These are the activations of a small neural network, seen along a few directions. Each row is one input.
In each table, some parts of the input vary, and every possible input appears once, in random order.
Descriptions start from the smaller parts, as in this example, which fits no table here: one of 6 places along a line, together with either a single point or one of 9 places along a line or (one of 2 separate values, together with one of 8 places around a ring).
Shared parts are said once, and a part with two or three values counts as separate values.

Other details of the inputs vary at random and push rows far along two fixed directions, the same in every table; ignore that.

Rows:
x1: [ 14  -7   0  -1 -12  -6  -2   6 -11  23  -1  13   8 -13]
x2: [ -3   4   3  -7  -9   7   1  -1  -7  24   8   6   6 -28]
x3: [ -1   3  -2   9  26   3 -29  -7  -1 -10   1   5   9  28]
x4: [ -1  -5   3  -5 -17  -2  16  17   7  14  10 -16  -6 -19]
x5: [ -3   4  -3  10  11  -7  -3  -1   4 -28   5  -8   1  31]
x6: [-16  16   1   1  25   3 -16 -17  -2 -13  11   6  14  13]
x7: [ -2  -3   4 -10  -4   4  -1   8  -3  28   8   1   4 -24]
x8: [-20  21  -3 -10   3   4   2  -9   6 -28   6 -12   2  16]
x9: [  7   0  -2  -9 -28  -3  19  11   0  10  -1  -7  -6 -16]
x10: [ 17 -16   5   9   0  -9  -2  10  -3  24   9   6  12 -15]
x11: [ -3  -1   4  17 -17   1  14  15  -3  13  11  -5  -6 -14]
x12: [ -1   5  -2  -9 -19  11  -1   7 -18  25  -9  17  -1 -13]
x13: [-18  16  -1   2  25   6 -18 -13  -4 -11   9   6  11  18]
x14: [  9 -42  18  37  64  30  18 -94   0 -54 -79  55 -78 -33]
x15: [ -5  13  -7 -26  16   1 -12 -12   2 -14  -7   0  12  18]
x16: [  3   2  -5 -13  19  -8 -16 -10   2 -15  -6   3  15  24]
x17: [ 15 -10  -1   4 -25 -12  16  15  -1   9   0  -4  -2  -9]
x18: [ -4  12  -5  -9  13  -3 -18 -12  -7 -16  -5  13  13  27]
x19: [-12  22  -7 -21   9   6 -15 -14  -7 -14  -6   9  10  20]
x20: [  0   1  -3  13  13  -3 -12   2   9 -25   2 -13  -1  33]
x21: [ -8   4   0   1  19  -8   4  -6  18 -27  11 -21   6  16]
x22: [ 11  -8  -2   6 -14   5 -14  13 -14  28 -10  15   1  -4]
x23: [  4   0  -4  -2 -30   8   7  19  -3  15 -10  -6 -12  -6]
x24: [-10   4   2  -4  36  -4 -17 -11   8  -9  11  -4  12  13]
x25: [  7  -4   0 -17 -10   0  -1  11  -6  28  -3   6   2 -16]
x26: [ -9   7   1  -4  31  -3 -14 -15   8 -13  10  -3  16  11]
x27: [ -1  -2   3  -9  -7   6   2   3  -3  24   5   3   7 -27]
x28: [  9  -7  -2   8 -29  -4  13  19  -8  11  -5   2  -7  -1]
x29: [-12  19  -9 -15  -2   4   1  -3   1 -27  -8  -8  -4  29]
x30: [-21  20  -5  -9   4   8   1  -6   4 -26   4 -12  -3  20]
x31: [  0  -5   3  20 -15   5   6  17   2  16   8  -9  -7 -12]
x32: [ 16 -17   0   1 -20 -15  13  23   4  13  -1  -9  -5  -4]
x33: [ -9   6   2  -2 -12  15  -1   3 -14  25   1  13  -1 -22]
x34: [ 15 -11   5  12  -2  -8  -3   5  -7  24  12  10  11 -17]
x35: [-11  19  -7 -17  -3   0   3  -7   3 -29  -5  -8   0  25]
x36: [  3   2  -3  -6 -17  14 -10  10 -13  29 -12  12  -3 -11]
x37: [  8  -6  -1 -12 -23  -6  16  20   4  14  -2 -12  -7 -11]
x38: [ -6   3   1   0 -11  18 -10   6 -10  28  -1   8  -1 -19]
x39: [  5  -4  -1   4  17 -16   1  -2  16 -30   8 -18   7  26]
x40: [ -1  -3   4  15  -2  11 -12   9  -8  30   6   8   3 -17]
x41: [ 15 -14   1  -4  -7  -9  -4  14  -6  27  -2   9   5  -9]
x42: [ -2  -1   5  15 -17  -2  16  12   0  11  14  -5  -1 -18]
x43: [ 21 -53  19  34  24  33  34 -74 -13 -16 -90  65 -86 -66]
x44: [ -4  10  -7 -21   3  -5   5  -4  13 -28  -6 -18   2  23]
x45: [-11  12   0  -2  29  -2 -15 -18   4 -12  14   0  16  10]
x46: [ 16 -18   6   9   4 -11  -5  13  -2  28  10   6   8 -13]
x47: [  4  -7   0   4  21 -17  -2   1  17 -26   9 -18   2  27]
x48: [ 16 -13   4  16 -15 -14  15  14   3  10  13  -8   1 -12]
x49: [ -3   9  -6  -4   0  -8  -1  -4   3 -30  -4  -5   3  31]
x50: [-17  16  -5  -5   6  11  -8  -4   9 -23   0 -16  -5  21]
x51: [ -2   2   2  -3 -22   1  18   9   3  10  11 -12  -3 -23]
x52: [ 10  -9   4  19 -19  -9  13  16  -2   9  11  -1  -1  -9]
x53: [-13  11  -3 -14   9  -1   5  -7  16 -28   5 -22   3  14]
x54: [  9  -7   5  14  -6  -3  -4   7 -12  23   9  17   9 -14]
x55: [ 17 -15  -1   1 -24 -13  16  20   4   9  -2  -8   0  -6]
x56: [ -9  10  -1   3  17  -8   3 -10  14 -27  15 -18   5  14]
x57: [ -8   7   3  -4 -13  12   0   1 -12  23   5  13   5 -25]
x58: [ -1   4  -8   1   3  -2 -11   2   5 -25 -10 -10  -3  37]
x59: [  4 -12   6  10  -8 -10  15  19  10  15  16 -16  -3 -18]
x60: [ -7  18  -7 -24  14   1 -13 -16  -2 -14  -3   3  11  17]
Description of these inputs: one of 2 separate values, together with one of 5 places around a ring, together with one of 6 places along a line.
Question: Changing only the place on the ring of 5 turns x19 into x6. The same change can be made to x29. Which row results?
Answer: x11
Question: Changing only the place on the ring of 5 turns x27 into x15. The same change can be made to x7. Which row results?
Answer: x25
Question: A walk changes only the place on the ring of 5. It starts at x42 and steps to x8. List the rest of the walk in order.
Answer: x35, x49, x52
Question: Change only the place on the line of 6 in x52. List by row number the other rows that result.
Answer: x5, x20, x39, x47, x48
Question: Change only the choice among 2 separate values in x38. List by row number the other rows that result.
Answer: x50
Question: Change only the place on the line of 6 in x22. List by row number the other rows that result.
Answer: x1, x16, x18, x41, x43
Question: Change only the place on the ring of 5 in x33. List by row number the other rows that result.
Answer: x12, x13, x14, x43

Rows:
x61: [-11  17  -6  -7  30  -7 -24 -10   5 -27  12  -6  20  41]
x62: [-27  45 -18 -26  28 -27 -27  14  27 -62  46 -54  48  95]
x63: [  0 -17  10  14  30  14  11 -43   4 -22 -29  20 -34 -23]
x64: [  0 -15   4   6  31  10  25 -54  18 -65 -50   5 -52   2]
x65: [ -2  12  -5  -4   1 -12 -21  20  -3  10  26  -7  31  25]
x66: [ -1 -18  10  12  59  20  -5 -71   1 -40 -48  37 -38 -11]
x67: [-38  58 -21 -42  55  -3 -60 -22   5 -59  19 -14  50  98]
x68: [-10  18 -10 -15   6 -11  -3   4  13 -39   7 -26   9  47]
x69: [-17  40 -15 -22   1 -23 -41  40   1   4  59 -30  68  62]
x70: [ 19 -21  10  14 -67   9  27  43 -23  88   5  17  -8 -79]
x71: [ -1  15  -8  -6  -9 -20 -16  35   3   7  36 -24  37  34]
x72: [-17  29 -13 -21  18  -7 -20  -4  10 -41  10 -20  20  56]
x73: [ 19 -22   8  19 -46  -5  24  39  -7  58  15  -2  -2 -51]
x74: [ 22 -25   8  20 -47 -12  33  39   1  41  13 -10  -7 -42]
x75: [-11  -5   6  -1  46  28  -3 -66  -1 -36 -48  33 -36 -12]
x76: [ -4  10  -6  -9   3  -2  -4  -1   3 -17  -2  -7   3  23]
x77: [-14   1   0   2  74   6  -7 -71  24 -93 -34   1 -26  42]
x78: [  8 -28  10  20  37   4  27 -53  20 -59 -44   7 -53  -7]
x79: [  3   4   2  -6 -43   8  -1  35 -22  69  18  11  16 -40]
x80: [ 25 -45  14  26 -22  12  49 -17   1   6 -48  19 -64 -63]
x81: [ -25   15   -5  -12   72   14   -8  -77   23 -103  -40   -1  -30   49]
x82: [  8  -7   5   3 -49   7  17  32 -17  62   9   9  -1 -51]
x83: [-19  34 -11 -21  23 -10 -45  11  -2  -5  36 -11  53  53]
x84: [ -3 -17  11  11  51  22   1 -66   1 -31 -43  33 -39 -22]
x85: [  8 -26  12  15   7  24  23 -41  -6  -2 -48  34 -49 -49]
x86: [ 10 -26  10  20  26  11   7 -37   0 -12 -34  26 -33 -23]
x87: [  30  -56   22   32  -19   35   36  -33  -24   52  -65   64  -68 -107]
x88: [ 12   3  -2   2 -70 -21   7  82 -10  80  59 -26  42 -24]
x89: [ -5  19  -8 -14 -38  -8   0  43  -4  28  33 -23  27   5]
x90: [-32  49 -18 -34  43  -6 -44 -15   9 -58  16 -19  38  87]
x91: [-25  40 -17 -29  11 -16 -17  12  20 -50  29 -44  32  73]
x92: [ -6  14  -4  -5  -6  -9 -16  25  -2  18  32 -12  32  13]
x93: [ -1  -4   2   3  30   6 -17 -24  -5  -5 -12  21  -1   3]
x94: [ 25 -47  16  33   0   5  42 -24   9  -9 -42  15 -57 -48]
x95: [-10  30 -12 -24 -15  -5 -34  34 -16  32  33  -5  49  28]
x96: [  8  -3   1   3 -15  -4 -17  26 -16  49  20  12  25 -13]
x97: [ 12 -36  15  21  22  29  27 -61  -5 -18 -68  44 -67 -51]
x98: [ 15 -37  18  26   7  22  19 -31 -12  29 -36  41 -41 -71]
x99: [ -3   5  -4  -7 -11  -7  12   8  10 -18   3 -19  -2  14]
x100: [-10   9  -1 -10  20  14 -15 -25  -7  -8 -15  18  -1   2]
x101: [ -1 -15   5   5  16  12  32 -42  16 -48 -40   1 -50 -14]
x102: [ 10  14  -7  -4 -62 -29  -9  87  -9  70  67 -31  58   5]
x103: [ 31 -31   9  25 -60  -9  23  53 -14  77  15   4   0 -58]
x104: [-22  42 -17 -30   4 -15 -28  21   8 -26  35 -33  46  67]
x105: [ 23 -25   8  21 -60 -12  36  52  -2  59  21 -14  -4 -52]
x106: [ 19  -1  -4   5 -77 -31  11  96  -6  76  61 -34  44 -11]
x107: [-11  21 -10 -16  11  -6 -17   0   6 -29   7 -15  16  46]
x108: [ 17 -15   5   8 -49   5  11  35 -21  65   3  15  -1 -47]
Question: What is each input in this table made of?
Answer: one of 2 separate values, together with one of 4 places along a line, together with one of 6 places along a line
Question: Changing only the place on the line of 4 turns x87 into x108. The same change can be made to x96. Which row results?
Answer: x86
Question: Changing only the place on the line of 4 turns x82 into x79. The same change can be made to x70. Which row results?
Answer: x75
Question: Change only the place on the line of 6 in x96. List by row number the other rows that result.
Answer: x66, x83, x84, x93, x98
Question: Change only the choice among 2 separate values in x62. List by row number the other rows that result.
Answer: x101
